A small network was trained on invented records. Each row is its activation on one of them, seen along a few directions.
Records have a field called S. Each example row is followed by its value.
Other fields move the rows too, some of them a lot.
Strong random noise was added to every row along 17 fixed directions; ignore it. To show where, here is one row again and again, with new noise each time:
[  60  289  -42 -147 -135 -130 -117 -245  123  104 -121  159   24   21
  176 -142  -37  357  -95  365  112  163   76 -152  506   13 -521 -351
  175   36   86  350   76  167  121 -211 -134   21  -21]
[-120 -416   61  -50 -187 -419  148   -9  133  214 -182   66   76 -150
    6 -284  271  251  -91 -122  -24  141   24  -83 -249 -264 -348 -181
  528 -209   81  -14 -217 -206  -46 -125  179 -157  -80]
[-359   66  134   72 -201 -519 -198  137  183  347   76  424  535  103
  311 -275  161  148   44  214  170  364  289  -21  136   17  -38   27
   -4  -43 -255 -142  110 -109   57  -14   73  -88 -210]
[-240  258 -194  -79  -88  215  -55  239  499  154 -112  175  -96  -60
 -385  260 -337 -161 -465 -221   91  -71  130 -179  220  238 -200  -85
  399 -127 -401 -329  184   93   -7 -251   51 -179 -133]
[-398 -381   51  107  444 -224  -82  188  -45 -298  226  493  123  -14
   84 -486  -44 -473  -64  204  171  110  -75  426  -13 -200 -166  265
  -17  132  275  -30   77  315   67   20  368  298  269]
[-204   46  -79   20  -74  189   25  -16    9   35  -56 -119    6  -60
 -493  467 -131 -224  134 -203  130   13  -98  541   66 -270   97   97
   75   25  101  -39  128 -121 -159   -7  222  297  -61]
[ 329 -282  175 -215 -397   23  199 -164  150 -322  364  211  198 -331
  456  173   98  292 -145 -231 -261  552   68 -159  213 -218 -347  339
   23 -151   41  441  207 -249   30  -73   45 -254 -268]
[-183  -34   72   92  236   73  -33   51  333  -40 -295  105   36  210
 -293  265 -343 -128  -41  -31 -182   47   42  187   33  -89  237  214
   89   76  282   92  328  296   72   17  145  266  -70]
[ -81  371 -353  -19   65 -136 -340  175  130  208 -154  257    5   65
  253 -187  -82  270  -88   47 -114 -181  251 -335   40  224  -94 -127
  253   79 -605  -85  137   48   12  -69  -28  -98  266]
[-418 -492  146  120   34 -224  -74 -103  445  454  171 -227 -378 -265
 -489  183  285  125 -149  -30 -477 -382  190  123  -70 -156  412  -62
 -297 -220   -4 -174  410 -335 -202 -152 -256 -152  128]
[  37  497  -32  -70  173  -57  -97  173   -5   56 -123  507  122 -231
  228  -78 -123  124 -135  193  -16  -12  100 -181  323  129 -528  250
  202  132 -370   87  200  470  177 -177  -88  147  142]
[ 297  188  -85 -144  103  167 -211 -591   11  -83 -440  -89 -484  -55
  231  203  235  545 -189   87 -366 -538   92  -56  160  326 -302 -416
 -165  -38   85  244  133  249 -327 -197 -378  138   22]
[-237 -129  163   26 -316 -100    0   88  191  143  669   66   79   44
 -128  137  -98  -72  -80  -18  -61  198  126  229  272 -183  198  -69
 -310   42   25  117  345   90   75 -117 -409 -126  133]
[-117  314  175   81 -220 -301    1 -105  274  227 -463 -497  -38  142
 -303  139 -181  -16   36  229  438   45 -118  -60  279  334 -351 -720
  126  -92  232 -118 -255   26   57 -199  -14  -72 -432]
[ 256  569 -209    2 -217 -166 -313 -329   24    4   54 -430 -254  462
  399 -266 -455  265   13  152  129  141  -10 -232  427  319 -161 -608
   32  396 -171  384   73  435  254   -8 -333  171  206]
[-125  170   -2   22 -196 -281   62 -101 -106  546 -429  138 -139 -179
 -342 -171  139  376   23 -225   -4 -258   23  294 -207 -358 -343 -200
  665  188 -280 -121   23  366  -37 -157  -69  438  298]
[-304  310 -140   36   26  190  -70 -381  159  430 -378  278  127   48
  131   -5 -123  102 -239   51  234  154  436  345  222   32  265   73
  -72  -91 -272  -25  109  260 -386 -179 -103   -7 -193]
[  57  134 -110 -124 -258  -24 -216  132 -213  -21  388   19   73 -324
  159  636  414  181   93 -315 -296 -259   11  134   60   84 -252  132
 -189 -110 -395  -63  211 -354 -296  -72 -225   94    1]
[  63   97  125  -76  -43  -99  178 -233 -436  466 -253  162  151  457
   -4 -338  212  283  110    5    8   19   19  168 -386 -253  237   63
  216  153   93   46 -318  614   69  192 -381  352   11]

[  37  -29 -145 -140  117  415   27  571 -334 -448  215   26  125  253
 -556  432   11 -577  387 -250   49 -284 -356  139 -504  -41  434  317
 -134   92  -14 -428 -233 -399   52  480  393   99  -30]	s5
[-270    5 -102  186  376 -620 -338  290 -206  272  634 -523 -175 -243
  282 -372  228 -402  -48  156   61 -114 -197 -280  106  369 -195  293
 -193  -29 -492 -356  -77 -210  165   44  -66  186  165]	s3
[-331 -302 -204  168  427 -443 -291 -115  -63  -31 -355  254  322  171
  780 -126  116  151  -61   61 -132  101  239  419  -37 -109 -204  -63
  189 -104  452  454   26  332 -472 -230    1  364  156]	s2
[-419  -85  562  446  654 -640  -82  195  208  313 -751  611  584  333
  277 -481  -15   23   40  534  -78   95  301   66 -155   90  212  307
  -24   83  520  -62  177  818  181  -15   28  392 -118]	s1
[-163  137 -170  210  583 -368 -337  475  -17  -95 -590 -178  357  359
  161  314 -120 -118  372  158 -173 -165  -88 -133 -224  268   74   99
  177  -24  275   59  -94  -49   -6  130  312  282  -75]	s7
[  31   43  198  123  173  111  362  203  -62   69 -166   -3  -79 -154
  -36 -240 -161 -239  -22   69  151 -136  106 -140 -350  234  348    7
 -343 -109 -221 -267 -382  254  -29  -40 -220 -631   42]	s3
[  54 -168  -87  -30   58  -36  151  -24 -482 -238  -47   30  184  -11
  195 -373  196 -181  273  164  472   96 -166  249 -237 -192 -150 -185
  -25  -39  292   36 -587 -188 -161   84  287  -97   59]	s8
[-362 -228   68  140  166 -339 -298  -14   73  228  165  367   30  107
  102 -577  316    1 -251  158    0 -116  114   17   -3  102  -78   49
   91   54  -86 -377  200  161   83   10   79  310  116]	s1
[-188 -222  207  172  353 -128  208  190 -376  394  379 -193  -14 -197
 -165  -89  285 -205   67  320  -70 -239  -34  105  -98 -117  284  204
 -432 -163  256  -18 -194  182   -5 -115 -583 -136  305]	s1
[ -17 -155  -36 -178  -28   37  289  305  184  353   63   87  243  414
 -254    3 -243  137 -114   71 -213  295  130 -398  -97 -413  377   22
  368 -106  334  397 -129  178  271  -21 -423 -364   73]	s7
[  53   41  -96 -150  -38   -5  -92  133  -49 -263  141 -119  -49 -146
   -8  469  101  -46  -40  -23  -49 -104 -239   -8  262  174 -639 -184
  105 -162  188  122  -36 -101  -49 -189  -49   75 -110]	s4
[ -93   -2 -330  -68  170  530 -171 -225  313  -80  156  -14 -163  228
 -281   37 -339 -180 -156  133    3  211   61  -37  351 -109  480  293
  -69   37   40   96  357 -266  126  156  346   33  -34]	s3
[-140   91  200  332  306 -402  282    2 -468  455 -458 -225   69 -167
    8 -445   35  -20  504  418  308  -45  -26  333 -322 -207  170  -78
 -152   41  126   45 -494  342    4  -49 -131  -65  296]	s6
[ -34  497 -108  223  -45   38 -114  115  267  -52 -518   87  145  -70
 -210  -88 -533   54  341  316  361  138   86  -17  323  -49  -43 -269
  228  292 -114   65  209 -147  233  -43  566  -47  186]	s2
[ 179  -13  504  156  -41  146  533   63  -46  270 -259  301 -113 -609
 -161  185   88  342 -134  -97 -358 -398  245   81 -207 -127   -1   47
 -152  -71  -12   56  115  663 -125 -418 -735 -371  320]	s2
[  55  416   22  369  164 -159   59  -60 -426   73  424 -362  -86 -383
  581 -171 -461 -229  248  -36  117  227   86  436  209  -49  246  394
 -556  403 -493  384  155  577  -33  -85 -418  132  592]	s4
[ -17 -187 -294 -232  -50 -199    1 -161 -186  388   80   66   66   21
  -89 -550  332  423  214  365   20  219  -33 -219   27 -662  -77  -26
  468   20   99  346 -186 -514  202  130  191   24  264]	s5
[  93  -11  -78  -36 -177 -105 -150   29  370 -341  496 -378 -226  389
  -26 -159 -608 -211  -70   10   28  388 -200 -272  352   62  -28 -230
   75  296  110  280  244   69  510  124   95   37  108]	s8
[-327   -5 -166   54 -135 -305 -400  125  -22  208  400  138  425  186
  318  296  217  178  290  118 -191  217  187  232  217 -105  183   99
 -247  -77  -64  188  328 -351  -96   34 -101  127   29]	s6
[-383 -118  -29  -65  136   38 -415 -170  394  -41   97  278  -29  532
  -99  243  -24  -82 -331   56 -210  -91  121  266  272  188  131  -63
 -158   -3  312  -41  484  318  -90   -7 -133  447 -196]	s8
[  38  167  -40 -251 -276  142  101   44  221  -51   51  477  238   18
   63  -67 -137   73 -288   91  225  431   32 -269  382   23 -549  -19
  412 -125  -59   85  -19   97  236 -151  105 -193 -277]	s6
[-153 -291 -149 -126    9  206 -150 -147  435 -111   46  125 -380   -8
 -356  246  -57   30 -431 -335 -369 -158  -28  100  112  -78 -171   51
  370  -29   50  -39  470   54  -35 -102  148  312   14]	s4
[-121 -189  144  -81  122    4   83 -192  127  264  -36   81  -78  -58
  -32 -101  331  177 -259  393  -66 -203  180 -188  115  118   41 -253
 -297 -323  255   29 -133  -11 -167 -216 -432 -427 -122]	s7
[ 192  -94  424   15  230 -312  183 -220  -94  250 -429  -39  127  -51
  329   27  338  394   34  123 -408  -46   89 -201 -244   51   67  360
 -159 -116  232  207  -85  313  -54   28 -384   90 -303]	s5

Which value of S does each new row have?
[-290  396 -549  -95 -193 -106 -191  157 -642  157  414  198  238   54
  188 -184  -33 -252   97 -169  637  166 -131  657  171 -284 -549 -137
  484  234 -378   16 -267  271 -169 -113    2  525  433]	s8
[  50  -65   83   35    7  299  295  148  241  -25 -117  -77 -270  -67
 -677   24 -374 -104   69  -23  -77 -141  -58  -80 -167 -226  390  -17
   40  142   48  -43   93   16  236   52   80 -276  229]	s5
[ -29  204  274  360  335 -473   87  297 -220   95 -325 -538 -196 -335
 -115 -127  -72 -353  329  -32  134 -299 -280    7 -367  303  -66  147
  -95  166 -312 -432 -268  172  131   94  154  195   64]	s4
[  42  113  -22  194 -463 -260 -218 -123  -65  116  662 -318 -333 -114
  238 -192 -100   48 -231 -571  -48  -50   -4  175  115  111 -181 -154
  108  380 -612 -161  395  328   46  -96 -327  407  428]	s1
[ 421 -358  147 -112 -489  438  153 -360  437 -396  203 -227 -299  431
 -102   47 -273  175 -223 -445 -311  184   52 -286 -170    7  616 -224
 -129  115  155  114  221 -138  130  256  -30 -327 -200]	s7
[  82  365   86   22 -140 -341 -278  124  -89  124 -159 -171  189  -16
 -122  262  253  301  662  315  -82  -99 -119 -150   55   57  -15  -14
 -184  124 -181  -90  115 -574  237  260  251  158 -143]	s8
[-244  347 -443   48  519 -382 -448   68  -22  386 -418 -199   19  -46
  408   44   87  133  -50  152 -122 -262  158 -207   99  283 -183   97
  211 -103 -345   60  -22  -56 -296 -135  -53  273   70]	s5
[ 141  306 -156  -59 -167  542 -118  134  424 -157 -118  313 -248  295
 -531  259 -450  223 -127   10 -247 -377  133 -229  181   77  198 -466
  106  230  -11   21  486  246  236  -85 -151 -182  360]	s3
